Each row below is a small network's average activation on inputs in which a field has the value named, seen along a few directions.
Values that are neighbours, or in one group, have similar rows; names and order tell nothing.
Random noise pushes rows far along 2 fixed directions. That doesn't count. These rows show it; they differ only by the noise:
[ 132 -353  637   15 -161  153 -610  451  285  -59 -151  103  472  516
 -250 -281 -155 -387]
[  54  -55   90   51  -18   19  -93  132  -73  -12    7  -60   67  100
   -1   -7  -52 -159]
[  24  -63  132   28   18   42   18  129   99    9  168  239 -152 -190
  -42   18 -313  147]
[  21   95 -192   74   47  -52  144  -27 -287    7   53 -201  -90  -49
  132  125   52 -107]


Values of Kam:
u6: [ -46 -125   31   57   50   28   62  -60   74  -13   81  116 -207 -203
  -95   70  -86  234]
u8: [-190  481 -282 -205  114   46  411 -302  285  -23  362  498 -290 -693
  -56  225 -283  744]
u5: [ -17 -137  500  248  522    4    1  240  210  197 -113  -26  -45  -93
  217 -292  159  -97]
u7: [-353  779 -599 -243  -74   81  388 -394  -77 -196  184 -149  217 -132
  280  254  -23  170]
u3: [  69  -68  412  187  353   61  -76  183  148   80 -159  -27  132  101
   83 -212  134 -229]
u1: [-156  -18  263 -193 -109  176   65   47  468    9  125  453  -24  -57
 -160 -186 -197  297]
u2: [  80 -367   49  -44 -352  -78 -206   59   93  -15   76  294 -130  -24
 -251   11 -326  242]
u9: [ 101 -272   80 -106 -223   -8 -202  107  159  -12   65  123  -81  -89
 -120  -56 -186  118]
u4: [ -96  -35  -40   92  182  -11   52  -90 -165    6 -146 -388  -57  142
  127   19  408 -178]
u10: [ 360 -319 -121 -118 -396 -170 -200  -34   53   50  -63  572 -208  -19
 -397   36 -428  233]
Kam is arranged as a star with 3 arms.
- Which values are neighbours of u8? Give them in the order they are listed. => u7, u1
- Which values are neighbours of u9? Give them in the order they are listed. => u6, u2
- Which values are neighbours of u5? Give them in the order they are listed. => u3

Values of Tibig:
v9: [ -23 -173  543  154  267   61 -334  298  160   55 -332 -328  491  508
   99 -373  350 -482]
v8: [-201  384 -411 -204 -203  -40  159 -256 -255  -50   55 -302  287  185
   55  116  331  -55]
v7: [  58 -305  660   -8  -20  139 -503  344  518  -30  -88  367  307  250
 -266 -274 -291  -33]
v4: [-139 -155  629 -226 -167  227 -240  282  850   -7  380  856   29 -330
 -372 -188 -700  650]
v6: [ -55   -5  478   31  235  221  115  230  533   41  282  545 -199 -468
  -64 -117 -454  381]
v3: [-127  330 -375 -317 -444   -5  -39 -209  -56  -96  -73  -74  397  348
   35    9  -19  -42]
v1: [ 268 -410 -220  132 -184 -108   61  -36 -191   19  -38  156 -525 -252
 -101  108 -204   80]
v2: [ 242 -633  461   13 -332   51 -497  361  381  -41  -48  546  -27   95
 -401 -208 -538   64]
v5: [   9 -170  741   82  595  182  100  292  800  138  287  850 -554 -708
  -92 -177 -591  629]
v10: [  89   82 -436  102  -65 -159  -45 -233 -678  -85 -177 -609  104  377
   58  294  495 -476]
Tibig is arranged as a star with 3 arms.
- Which values are neighbours of v5? Give them in the order they are listed. => v9
- Which values are neighbours of v1? Give them in the order they are listed. => v2
- Which values are neighbours of v3? Give them in the order they are listed. => v8
- How many steps from neighbour to neighbour lead from v4 to v10, at the fewest? => 2
